Each row below holds a small network's activations on one input, seen along a few directions.
In each table, some parts of the input vary, and every possible input appears once, in random order.
A made-up example of a description, with smaller parts first: one of 2 separate values, together with either a single point or one of 11 places along a line or (one of 4 places along a line, together with one of 8 places around a ring).
Shared parts are said once, and a part with two or three values counts as separate values.

Other details of the inputs vary at random and push rows far along two fixed directions, the same in every table; ignore that.

Rows:
R1: -16; -30; -12; -4; -12; -7; 2; -11; -15; 11; -13; -10; -23
R2: 38; 35; 1; 30; 15; -24; 4; 38; 15; -18; 23; 20; -15
R3: 20; 3; -26; -2; -2; -26; 9; 19; -4; 8; 8; -11; -12
R4: -36; -11; 37; -9; 3; 39; -9; -25; 9; -14; -4; 12; 23
R5: -21; -5; 24; -1; 0; 22; -4; -23; 5; -5; -8; 13; 18
R6: 11; 10; -2; 0; 7; -10; 0; 3; 5; 1; 3; -2; 6
R7: 41; 79; 25; 2; 24; 3; 2; 54; 27; -21; 37; 17; 44
R8: 15; -13; -44; 9; -27; -34; 8; 12; -20; 18; -2; -17; -32
R9: -25; -43; -12; -8; -30; 4; -4; -27; -17; 16; -13; -11; -13
R10: 14; 18; 0; 9; -6; -6; 3; 6; 3; 1; 1; 4; 7
R11: -4; -5; -38; 42; -1; -47; -8; 14; -17; 0; 13; 5; -35
R12: 11; 7; -22; 13; -11; -29; 3; 7; -11; 9; 2; 1; -10
R13: 34; 27; 19; 8; 20; 3; 5; 14; 20; -16; 8; 16; 6
R14: -6; -23; -9; -29; -10; 8; 5; -15; -1; 10; -5; -21; 1
R15: 27; 19; 29; -18; 18; 37; -1; 8; 22; -15; 7; 2; 23
R16: 18; 6; -24; 1; -8; -24; 12; 20; -7; 8; 4; -11; -18
R17: -11; -10; -18; 20; -4; -23; -6; -12; -13; 8; -2; 5; -17
R18: -13; -40; -19; -22; -34; 6; 4; -23; -15; 20; -13; -20; -8
R19: 41; 19; -8; 9; 5; -14; 11; 28; 11; -9; 15; 4; -13
R20: 19; 7; -27; 9; -14; -14; -3; 20; -14; 11; 5; -12; -7
R21: -20; -5; 35; -29; 2; 32; -1; -17; 12; -5; -3; 4; 25
R22: 2; -6; -2; 0; -13; -1; -1; -9; -5; 7; -5; 0; 4
R23: -21; -32; -16; 8; -5; -10; -7; -27; -13; 9; -14; -3; -16
R24: -2; 23; 1; 37; 3; -14; -5; 17; 2; -14; 13; 19; -4
R25: 14; 38; 21; 11; 6; 0; 2; 24; 18; -13; 17; 15; 18
R26: -12; -1; 16; 0; 18; 11; 0; -10; 5; -6; -11; 8; 4
R27: 11; 47; 2; 42; 16; -31; -2; 38; 8; -22; 29; 30; 0
R28: -32; -26; 2; 4; 1; 8; -3; -19; -10; -2; -14; 0; -15
R29: -5; -26; -16; 28; -1; -11; -6; -9; -9; -8; -4; 10; -35
R30: 14; 43; 1; 40; 28; -29; 0; 43; 8; -22; 21; 22; -9
R31: 9; -13; -38; 17; -13; -37; 5; 3; -23; 17; -10; -10; -34
R32: 15; 18; -6; 0; -10; 3; -3; 18; -1; 4; 15; -5; 15
R33: -35; -9; 37; -16; 14; 34; -9; -25; 11; -13; -2; 10; 19
R34: 6; 2; -16; 18; -11; -23; 1; 15; -8; 3; 2; 1; -18
R35: -1; -10; -16; 5; -3; -18; 2; 9; -10; 6; -3; -6; -22
R36: 19; 4; -26; -2; -4; -24; 11; 21; -6; 8; 4; -13; -16
R37: -27; 3; 56; -20; 12; 56; -3; -34; 22; -13; -14; 15; 41
R38: -23; -27; -4; 4; 0; 2; -1; -27; -13; 7; -22; -2; -16
R39: -42; -66; -2; -34; -20; 25; -6; -50; -12; 17; -25; -22; -6
R40: 10; -4; -28; -3; -9; -11; -5; 9; -11; 13; 8; -18; -3
R41: -5; -24; -21; -18; -19; -9; 4; -11; -11; 17; -3; -19; -12
R42: 5; -10; -16; 7; -14; -14; 1; -4; -12; 11; -12; -5; -13
R43: 0; 27; 18; 17; 30; -4; -3; 20; 15; -22; 14; 20; 9
R44: -32; -48; -5; -11; -1; 12; -5; -43; -13; 12; -27; -7; -11
R45: 20; 40; 16; 2; 17; -8; 3; 18; 17; -8; 16; 11; 19
R46: 23; 22; -6; 9; 15; -22; 4; 20; 5; -2; 7; 4; 1
R47: -22; -4; 20; 7; 5; 17; -6; -9; 4; -13; -7; 10; 4
R48: -14; 13; 69; -60; 9; 91; -4; -24; 30; -10; -6; -5; 71
R49: 9; 24; -1; 12; 5; -22; 0; 21; 6; -3; 19; 7; -2
R50: 10; -9; -25; -7; -6; -5; 0; 9; -15; 13; -2; -20; -8
R51: -4; 4; 33; -38; -5; 44; 8; -14; 19; -1; -4; -7; 33
R52: 6; 15; 13; -24; -2; 11; 9; 6; 12; -1; 8; -2; 20
R53: 6; 25; 31; -30; 14; 35; -4; 5; 18; -6; 12; -4; 42
R54: -9; 16; 17; 8; 11; 3; -1; -6; 8; -9; 2; 18; 14
R55: -22; -42; -13; -15; -10; 0; -3; -22; -13; 14; -15; -15; -17
R56: 10; -14; -39; 15; -9; -36; 4; 5; -22; 16; -10; -12; -32
R57: -13; 0; 19; 6; 6; 15; -2; -14; 5; -7; -12; 11; 8
R58: 12; 15; 14; -24; 15; 22; -2; 11; 10; -3; 6; -9; 27
R59: -23; -58; -5; -1; -10; 19; -5; -49; -12; 7; -30; -1; -25
R60: 4; 4; 11; -24; 4; 26; 0; 2; 1; 2; -3; -14; 17
Each input here is: one of 6 places along a line, together with either a single point or one of 9 places around a ring.
Changing only the place on the line of 6 turns R51 into R48. The same change can be made to R18. Which row results?
> R32
Changing only the place on the line of 6 turns R19 into R15. The same change can be made to R41. Which row results?
> R53
Which other rows agree with R21 in the place on the line of 6? List them by row number.
> R1, R2, R9, R25, R34, R35, R39, R49, R55
Start at R58 and move only the place on the line of 6, one step at a time. The first step leads to R3. Which rows follow, in order?
> R46, R55, R44, R43
Start at R38 and move only the place on the ring of 9, one step at a time. The first step leads to R57. Which rows follow, in order?
> R37, R5, R54, R17, R23, R44, R26

Rows:
R61: 36; 41; -15; 18; -15; -36; 18; 27; -3; 7; 15; 11; -1
R62: -16; -83; -48; -16; -57; 20; -3; -51; -40; 29; -36; -29; -34
R63: 2; -48; -61; 13; -43; -9; -11; -13; -41; 30; -8; -29; -40
R64: 4; 59; 58; 2; 40; 32; -8; 31; 38; -44; 31; 36; 34
R65: 31; 54; 42; 27; 34; 21; 2; 27; 37; -43; 17; 39; 26
R66: -69; -94; -44; -5; -32; -9; -12; -51; -37; 26; -25; -25; -42
R67: 12; -13; -49; 14; -33; -38; -9; 24; -27; 18; 18; -16; -35
R68: -29; -12; 69; -38; 12; 57; 9; -50; 22; -13; -26; 18; 34
R69: 28; -26; -32; -30; 14; -17; 20; 12; -4; 20; -11; -32; -35
R70: -42; -48; 56; -34; 12; 90; -9; -57; 7; -10; -23; -3; 23
R71: -7; -15; -37; 35; -11; -48; 1; -13; -14; 12; -3; 5; -34
R72: 32; 44; -30; 34; -3; -53; -2; 48; -14; 9; 27; 0; 8
R73: -2; -7; 19; 10; -2; 16; -1; -17; 8; -8; -21; 13; -8
R74: 27; 5; 27; -24; 55; 0; 15; 11; 26; -23; -5; 3; -7
R75: -39; 7; 7; 2; 19; 4; -7; -6; -4; -2; -3; 1; 8
R76: 37; 50; -26; 25; -9; -50; -1; 32; 7; 9; 27; 7; 2
R77: -7; 57; 51; -36; 26; 35; -2; 21; 26; -18; 15; -3; 64
R78: -26; -14; 0; -30; -13; 13; 0; -5; 2; 4; 6; -17; 19
R79: 33; 57; -37; 77; 16; -91; -3; 62; -13; -4; 31; 30; -23
R80: -4; -13; 49; -44; -11; 65; 4; -34; 24; 1; -25; -11; 41
Changing only one part turns R79 into R72. The same change can be made to R71. Which row results?
> R76
What is each input in this table made of?
> one of 2 separate values, together with either a single point or one of 9 places around a ring
Which other rows does R61 become when the choice among 2 separate values takes its other values? List them by row number.
> R68
